Each row below holds a small network's activations on one input, seen along a few directions.
In each table, some parts of the input vary, and every possible input appears once, in random order.
Descriptions start from the smaller parts, as in this example, which fits no table here: one of 8 places around a ring, together with either a single point or (one of 2 separate values, together with one of 4 places along a line) or one of 11 places along a line.
Shared parts are said once, and a part with two or three values counts as separate values.

Other details of the inputs shift rows strongly along two fixed directions, in all tables alike. That doesn't count.

Table:
row 1: [ 20.9  32.8 -41.6  -2.7  23.5  18.6 -73.1 -47.1 -32.2  16.9  17.4]
row 2: [ -8.6  57.0  -7.6 -20.5 -31.0 -32.9   4.2  -5.7 -45.7   3.5 -17.6]
row 3: [ -5.8 -28.3   5.4  17.9  55.6  36.5 -25.5  -3.4  15.5  15.1  13.1]
row 4: [ -1.3  39.6 -36.1  -4.9 -20.6 -34.1  20.2 -16.7 -25.9 -15.2  19.5]
row 5: [  4.9 -38.1   5.4  14.2  38.7  26.4 -33.0   7.3  21.3  23.0  19.1]
row 6: [-17.6 -25.4  27.5  -2.6  -8.4 -22.3  56.5  25.8  33.7 -28.5  -3.4]
row 7: [-26.9 -33.5  16.9   9.0 -11.5 -16.8  57.9  42.3   7.8  -5.2   2.8]
row 8: [ 30.3  33.4 -29.9 -10.5   0.6  14.5 -83.3 -51.9   2.0   3.7  21.5]
row 9: [-14.2 -30.9  33.8   0.3 -26.6 -10.9  51.3  32.8  18.6 -13.6 -20.1]
row 10: [ 11.0  34.8 -18.3 -20.1 -42.2 -37.8   3.2 -14.8 -17.0 -26.4  -4.0]
row 11: [ -4.9 -22.6  41.3  -0.7  48.7  18.2 -45.6  13.0   3.3   9.2  -5.2]
row 12: [ 32.3  36.6 -26.7  -8.9   9.3  24.0 -78.6 -52.1 -18.3   4.4  -3.9]
row 13: [  0.5 -41.0  16.8  16.4  29.2  37.7 -32.9   6.1   4.1  11.5  17.9]
row 14: [  9.5  45.3 -29.7 -14.4 -46.5 -16.0  11.8 -15.5  -6.0   0.0  -8.1]
row 15: [-11.3 -21.9  41.5  -1.3  39.9  28.7 -44.0  12.2   2.5  15.7  -2.5]
row 16: [  2.2  33.9 -29.5  -1.6 -39.2 -22.0  16.0  -9.6 -41.5  -0.4   2.5]
row 17: [  5.9  40.0 -43.9  -4.3 -27.6 -32.1  15.2  -5.4 -22.5   6.2   5.1]
row 18: [-23.9 -19.3   9.3  16.3   2.6   6.0  69.6  33.6   0.7  15.7 -23.4]
row 19: [ -5.8  33.1 -34.3 -10.4 -26.7 -46.1  11.0 -11.9 -24.8 -17.9  25.5]
row 20: [ 12.1  42.1 -25.8 -12.0 -51.2 -16.1  10.0 -14.8 -11.7   4.3 -14.5]
row 21: [ -5.8 -22.1  27.8   4.0  -7.2 -10.0  60.2  27.5  23.4 -21.2 -21.2]
row 22: [ -2.5  27.6 -27.7  -5.9 -45.8 -33.9   6.5  -4.7 -40.3  -3.1   7.9]
row 23: [ 16.0 -33.0  20.4   7.5  24.6  32.6 -38.4   2.0  34.4   9.8  -2.6]
row 24: [-11.9 -21.6  27.9   3.3 -15.4   0.4  61.3  27.0  22.8 -14.9 -18.4]
row 25: [-18.9 -26.2   8.4  16.1 -11.7  -3.7  62.3  41.6  12.9  19.0 -10.6]
row 26: [  3.3  55.2 -31.9 -11.4 -20.5 -19.3  22.0 -29.2  -7.6 -13.4 -12.0]
row 27: [  7.9 -29.4  25.1   9.8  25.5  51.5 -31.8  -5.4  16.7  17.4 -18.8]
row 28: [ 14.3 -32.8  19.3   5.2  27.2  31.5 -36.1  -1.9  38.1  10.3   2.6]
row 29: [ 22.2  15.9 -31.0  -9.2   5.3  -3.2 -90.5 -40.0 -32.4   0.7  38.7]
row 30: [-15.7 -27.5  14.7  14.0   3.5 -15.5  64.8  37.6   6.9  -8.9  -5.2]
row 31: [-21.7 -23.2   4.5  13.3  -6.8  -3.7  64.4  40.9  18.8  14.9  -4.0]
row 32: [ -1.4  43.1 -46.4  -4.8 -22.5 -33.4  18.9 -12.4 -13.1   2.4  17.8]
row 33: [  5.0 -41.7  15.7  14.2  40.8  25.9 -32.2   2.8   8.5   5.6  20.8]
row 34: [  9.3 -33.6  27.8   6.9  32.0  31.1 -34.2  -9.5  30.7 -11.4  11.5]
row 35: [-29.0  -5.5  36.8  -6.7  15.7 -26.9  56.5  39.0   7.9  -4.7 -20.3]
row 36: [-12.2 -11.1  17.1   3.9   6.7  -1.6  67.3  20.1  28.2  -6.6 -30.4]
row 37: [  9.9  46.9 -11.1 -19.6  23.7  -1.1 -92.2 -43.2 -30.6   2.6  20.1]
row 38: [  1.2  30.0 -31.9  -9.2 -32.2 -44.8   7.1  -4.8 -34.0 -13.9  12.4]
row 39: [ 14.5 -36.5  29.1   4.7  29.6  31.0 -35.1  -6.5  25.3  -7.0   4.3]
row 40: [  4.8  35.4 -18.1 -20.5 -50.4 -27.5   4.5 -15.3 -17.5 -20.1  -1.4]
row 41: [ 12.5 -38.9  33.9   8.6  13.5  41.7 -37.6  -2.3  15.3   3.2  -4.9]
row 42: [-12.4 -28.3  28.8  -4.6 -10.7 -22.2  55.1  28.7  28.4 -23.9 -10.7]
row 43: [  5.2 -26.4  21.3   7.9  30.3  51.9 -30.3  -6.0  22.6  13.1 -12.5]
row 44: [  1.5 -31.7   7.8  17.9  50.7  37.8 -28.5   3.6   6.0  19.0   0.5]
row 45: [ -5.7  47.8 -42.8  -4.3 -22.4 -12.0  25.2 -13.5 -35.1   8.8  -5.5]
Each input here is: one of 5 places along a line, together with either a single point or (one of 2 separate values, together with one of 4 places along a line).
Question: The inputs of row 45 and row 1 match in every part but the place on the line of 5. If row 31 is changed in the same way as row 45 into row 1, which row does it become?
Answer: row 5
Question: The inputs of row 8 and row 14 match in every part but the place on the line of 5. If row 26 is changed in the same way as row 8 into row 14, which row does it become?
Answer: row 43
Question: Which other rows does row 30 become when the place on the line of 5 takes its other values? List them by row number.
Answer: row 4, row 13, row 16, row 33
Question: Which other rows does row 39 become when the place on the line of 5 takes its other values? List them by row number.
Answer: row 21, row 24, row 34, row 41

Table:
row 46: [  3.6 -45.5  70.4   0.4  15.5  28.1 -11.2  21.1  51.0  -0.6 -29.0]
row 47: [-22.2  20.4  -0.8 -15.8 -13.2 -26.3  56.3  11.6  16.4 -20.0 -15.3]
row 48: [ 19.9  14.1  13.8 -18.3   9.3  14.5 -67.2 -43.2  19.4 -15.4  13.6]
row 49: [-10.4  -0.7 -11.3  -3.4 -37.0 -16.0  64.5  21.9  25.8  -5.5 -18.5]
row 50: [-14.2  -4.4  -6.7  10.0 -40.1   3.4  74.6  12.5  -1.4  -5.3 -13.9]
row 51: [ -5.4 -27.6  39.1   8.1  14.1  46.4 -12.5   6.9  -2.8   9.7 -23.1]
row 52: [  2.9 -23.7  -9.8   2.9 -15.4 -12.1 -38.7   2.4 -10.5  -2.2  44.7]
row 53: [ 33.6  12.8 -10.9  -8.9 -27.6  13.0 -57.7 -40.1  18.0  -4.5   9.2]
row 54: [-15.7 -60.4  10.8  30.5  39.8  36.4   8.4  28.1  30.0  39.6   8.6]
row 55: [-10.8  -5.6   4.0  -8.0  11.8 -22.3 -42.8  -4.6 -17.0 -18.2  47.4]
row 56: [ -1.6 -67.3  41.4  25.7  39.6  47.0  16.9  17.4  18.3  -7.4 -15.1]
row 57: [ 10.9  48.6 -43.3  -0.8 -17.5 -34.5  43.6  -3.3 -27.3  -4.1  -6.3]
row 58: [-21.6  27.7 -10.6   1.9   1.7 -22.5  63.1  18.4   1.4  -0.3   1.7]
row 59: [ -6.8  27.3 -29.5   1.6  31.2   5.2 -45.7 -29.1 -22.2  20.7  21.9]
row 60: [  7.7   2.7  10.1   3.5  24.8  27.4 -33.7   5.5  -4.4  30.6  -5.0]
row 61: [-22.3  16.7  -4.1   1.2  -3.4 -19.9  48.2  23.0 -16.6  26.6 -24.6]
row 62: [-15.0 -47.2  30.9   8.1  12.1  -8.4  85.7  49.3  43.7 -19.3 -36.3]
row 63: [  2.9  10.1  -0.5  -0.5  18.2  38.8 -54.6 -39.8 -18.8  -4.9  14.7]
row 64: [ 41.1  14.1  -3.0 -11.6  -4.9   1.5 -53.4 -41.4   6.4 -22.1  -2.8]
row 65: [ 11.7  45.7 -52.9   1.2 -30.6 -10.6   9.0 -12.9 -18.5  17.7  13.1]
row 66: [ 12.7   9.1   8.3 -14.9   5.5  22.4 -61.0 -13.4   1.1  10.5 -18.8]
row 67: [ 11.5  37.1 -39.8 -15.8 -38.6 -68.8   0.8 -13.6 -52.7 -32.2  26.7]
row 68: [ -0.5  43.2 -50.1   1.1 -11.5 -40.5  38.8  -9.9 -37.4   5.3  -7.5]
row 69: [-12.0 -47.2  44.5   2.0  16.0  -2.3 -31.2  33.2  -2.1   1.3  14.7]
Question: Describe the family of inputs behind these rows.
Answer: one of 4 separate values, together with either a single point or one of 5 places along a line
Question: The inputs of row 69 and row 55 match in every part but the choice among 4 separate values. If row 66 is changed in the same way as row 69 into row 55, which row does it become?
Answer: row 47
Question: Which other rows does row 49 become when the place on the line of 5 takes its other values? List them by row number.
Answer: row 50, row 53, row 54, row 65
Question: List by row number the other rows that have the choice among 4 separate values in common with row 62.
Answer: row 56, row 57, row 64, row 67, row 68
Question: Which other rows does row 47 become when the place on the line of 5 takes its other values? List them by row number.
Answer: row 48, row 58, row 59, row 63

Table:
row 70: [ -3.0 -10.3  27.9  -3.2  11.1   9.6   7.1   2.7  14.2  -7.5  -9.8]
row 71: [-18.4 -47.5  27.1  16.5  26.8  20.9  27.5  36.2  11.6  11.0  -3.7]
row 72: [  4.6  14.8  -7.4 -13.2 -20.4  -7.9  -2.4 -15.2   8.5 -12.5  -1.3]
row 73: [-14.3 -19.4  18.9  -0.9 -16.1 -28.1  41.8  29.1  -2.4 -18.8  -4.4]
row 74: [ -0.9  -6.7   5.4   6.0  21.7  16.9 -36.0  -4.0  -4.7  22.3   5.0]
row 75: [ 25.5  38.3 -30.4  -9.8   4.4   5.5 -67.9 -39.5 -28.3  12.9   1.4]
row 76: [-11.5 -40.9  48.9   3.6  21.8  18.7  17.5  29.6  34.7   6.5 -20.2]
row 77: [  7.2  38.5 -20.4  -7.3 -31.7 -22.6  22.2 -11.4  -9.2 -15.4  -0.1]
row 78: [ 12.2 -10.4   8.1   0.9  36.9  42.5 -85.9 -21.4   5.2  10.9  13.1]
row 79: [  1.1  18.5  -5.1  -4.1 -15.9   0.2   0.3  -3.7 -16.0  -2.8  -8.6]
row 80: [  4.9  13.4 -20.4   0.5  -4.2  -8.4   3.3  -7.7 -11.1  -0.8  16.7]
row 81: [  0.0   4.8   9.5  -6.3 -19.9 -13.3  36.3   0.9  14.6 -18.2  -8.5]
row 82: [ -3.7  15.9 -14.5   2.9 -15.1 -17.3  24.4  -5.5  -7.4  -3.4   7.7]
row 83: [ -1.0  19.9 -14.7  -5.7 -22.4 -14.0  18.4  -1.3   4.7 -10.2  -1.2]
row 84: [ -2.9  18.8 -15.2  -2.9  -0.6  -9.9   3.3   3.8 -17.8  13.9   1.8]
row 85: [ -5.1 -40.0   8.9  11.7  31.3  23.6 -13.6  13.0  21.6  10.5  17.5]
row 86: [-17.4 -41.1  29.6  15.9  38.3  16.7  29.4  32.7  17.9   7.3   1.8]
row 87: [ 11.1  -5.6   4.0   4.9  30.5  19.8 -31.9 -14.6  -1.0   2.8  -0.1]
row 88: [-19.6 -51.0  25.4  17.7  25.1  16.4  23.2  27.5  34.7   7.5   4.9]
row 89: [-14.3  37.7 -26.7  -6.7 -19.2 -27.1  24.0  -7.0 -22.3  -0.1  -0.6]
row 90: [ 28.8 -20.2  -1.0   6.6  32.9  38.4 -83.7 -24.1   9.6  17.6  10.3]
row 91: [ 19.8  36.9 -35.2 -10.6   7.9   6.5 -67.3 -44.6 -25.7   3.9   7.1]
row 92: [ 20.0  29.9 -38.1  -8.0  -7.4  -2.8 -40.5 -36.7 -12.7  -2.8   8.3]
row 93: [  4.2 -16.7  20.8  -2.7  -3.9   6.7   1.9   6.8  25.0   0.4  -9.2]
row 94: [  4.9 -38.9  23.4  12.3  12.1  32.9 -16.9  10.9  21.5   2.1   0.5]
row 95: [-14.1 -15.5  16.7  11.3  21.0   7.0  16.0  11.5   4.3   6.0   1.0]
row 96: [  9.9  33.0 -17.3 -16.6 -23.3 -36.1 -26.1 -12.9 -28.0  -8.8   9.7]
row 97: [ 17.8  -8.6  12.6   1.7  33.0  41.0 -86.0 -16.5   2.4  19.8   7.2]
row 98: [ -3.7  22.4 -25.6  -0.2 -36.3 -21.3  26.9  -6.0 -20.9  -1.8   1.9]
row 99: [-10.6  13.9   7.9 -10.7 -31.1 -17.7  49.4   9.2  -5.3 -13.0 -23.6]
row 100: [  2.8 -35.1   4.7  12.5  16.6  25.9 -18.9   7.6   4.9  11.1  14.4]
row 101: [ -6.9 -31.5  33.9  -1.2  26.8  26.1 -16.1   6.5  27.6   0.2  -6.6]
row 102: [ -2.5  20.1  -6.8  -4.1 -32.2 -24.6  45.5  14.7   5.3  -4.3 -12.7]
row 103: [  0.7  29.8 -22.6  -5.6 -23.8 -19.8  28.8  -6.4 -25.1  -6.4 -17.6]
row 104: [  1.7 -26.6  22.4   0.7  -8.6  13.9   8.2   6.6  20.0  -8.0  -9.0]
row 105: [ -7.9  11.4  -5.3 -11.9 -15.5 -36.6   9.8   4.3  -9.8 -19.8   7.9]
row 106: [  1.9   4.2  -6.5   3.6  -8.2 -15.8  44.0   4.1   7.4 -12.4  -8.9]
row 107: [  4.0 -28.0   6.5  11.0   3.7  12.3  14.2   9.2  13.0  -1.8  -9.0]
row 108: [-21.3  15.7 -14.8  -2.8  -8.6 -25.5  54.4  18.8  -8.9  -1.1  -3.3]
row 109: [ -8.1  -0.8  11.7  -5.0  -8.6 -33.9  28.8  13.8  -4.6 -22.6   5.0]
row 110: [  4.8  24.3 -23.7  -1.9 -18.8 -13.9  -8.3 -13.0 -14.2  10.9   7.9]
row 111: [-15.2 -29.4  37.9  10.8  21.4  11.9  38.6  31.2  25.6  -3.9 -12.4]
row 112: [ 12.5  30.5 -28.7  -3.5  -4.0  11.6 -66.8 -39.5 -40.9  13.0  13.9]
row 113: [  2.0  31.2 -32.0  -6.4 -27.4 -28.4  23.0  -0.1 -17.8   5.9   6.0]
Question: The inputs of row 81 and row 104 match in every part but one. If row 86 is changed in the same way as row 81 into row 104, which row does it become?
Answer: row 71
Question: The inputs of row 95 and row 112 match in every part but one. If row 82 is changed in the same way as row 95 into row 112, which row does it become?
Answer: row 98
Question: Describe the family of inputs behind these rows.
Answer: one of 4 separate values, together with either a single point or (one of 2 separate values, together with one of 5 places along a line)
Question: Which other rows does row 88 become when the choice among 2 separate values takes its other values? List them by row number.
Answer: row 89
Question: Which other rows does row 97 become when the choice among 4 separate values takes its other values? List them by row number.
Answer: row 78, row 79, row 111
Question: Which other rows does row 99 become when the choice among 2 separate values takes its other values? List them by row number.
Answer: row 104
Question: List by row number the other rows that have the choice among 4 separate values in common with row 110.
Answer: row 74, row 75, row 76, row 84, row 90, row 93, row 96, row 97, row 102, row 113

Table:
row 114: [-13.3 -24.3  27.5   8.2 -10.1   3.7  83.4  34.9  38.9  -5.7 -34.4]
row 115: [-10.7  13.2 -19.9   7.1  14.1   0.6   8.6   3.1 -20.2  19.5   3.3]
row 116: [ -5.8 -23.7  -8.6  12.3  22.8   1.1 -22.4   7.3  -7.5   8.6  33.7]
row 117: [-23.5 -22.0  22.9   9.3   7.2  -4.9  72.9  39.1  18.9   2.5 -24.6]
row 118: [  4.6 -23.5  10.8   0.6   4.7   3.0 -27.3  -1.6   7.3  -9.8  17.9]
row 119: [  1.0  83.2 -68.8 -16.8 -37.8 -51.5  -7.4 -29.9 -68.7   2.4  20.4]
row 120: [ -5.0 -14.0   6.3   6.3  23.9   5.9 -23.4   4.7  -7.9   9.3  14.8]
row 121: [  9.8 -22.1  15.7  -2.8   1.2   2.9 -28.0  -3.7  13.7 -16.3  14.1]
row 122: [  4.7  55.7 -23.1 -18.3 -62.5 -33.7  65.3 -10.4  -0.2 -18.8 -33.8]
row 123: [  7.9 -11.9  28.1  -9.7   2.6   7.1 -29.7  -4.9  15.7 -13.1  -3.5]
row 124: [ -6.8  -1.8  -3.1   7.3  -7.4   1.4  48.8  14.9  11.3   7.4 -18.9]
row 125: [  7.4  15.9   9.6 -12.0 -12.5   1.9  -0.5 -11.2   9.3 -10.3 -21.0]
row 126: [ -3.3  -2.4 -13.0   3.0  -2.0 -18.2  -0.8   2.0 -11.2  -4.3  23.4]
row 127: [  4.4  -2.5   0.4   4.2  -1.9  18.8   5.8  -3.3  10.8   7.3 -13.4]
row 128: [ -0.7 -14.7  11.3   1.6  17.0   5.8 -25.9   3.4  -2.1   3.6   8.4]
row 129: [ -3.0  -7.0   0.7   8.9  27.8  19.5 -15.9  -0.5  -4.7  17.5   1.5]
row 130: [  0.7  11.8 -20.1   7.8   1.1   8.6  11.7  -4.7  -6.2  16.4  -3.8]
row 131: [  3.5 -23.9   4.6   3.8  10.5   0.9 -26.2   1.5   4.2  -4.5  21.2]
row 132: [ 18.7  42.3 -25.1 -17.6 -15.4  -8.6 -66.8 -40.4 -35.9  -4.2  15.0]
row 133: [ 12.0 -21.0  21.5  -7.7  -4.0   2.3 -29.9  -7.0  21.9 -21.1   9.2]
row 134: [  7.5  -5.9  16.6  -1.8  11.7  21.5 -20.4  -6.7  10.8   0.0 -12.0]
row 135: [-11.1  15.4   9.4 -11.8 -32.1 -37.2  57.4  17.4   0.0 -22.2 -15.9]
row 136: [  2.3  -7.3  11.8   1.4  15.2  21.5 -19.6  -4.7   4.3   6.5  -8.2]
row 137: [ -1.6  -9.5 -15.4  16.7  25.9  27.8  -9.8   0.5  -2.5  29.1   6.7]
Question: Describe the family of inputs behind these rows.
Answer: one of 4 places along a line, together with one of 6 places along a line
Question: The inputs of row 121 and row 118 match in every part but the place on the line of 6. If row 135 is changed in the same way as row 121 into row 118, which row does it become?
Answer: row 132
Question: Which other rows does row 129 become when the place on the line of 4 takes its other values? List them by row number.
Answer: row 120, row 126, row 130
Question: Which other rows does row 125 become when the place on the line of 6 takes its other values? List them by row number.
Answer: row 115, row 117, row 129, row 134, row 136
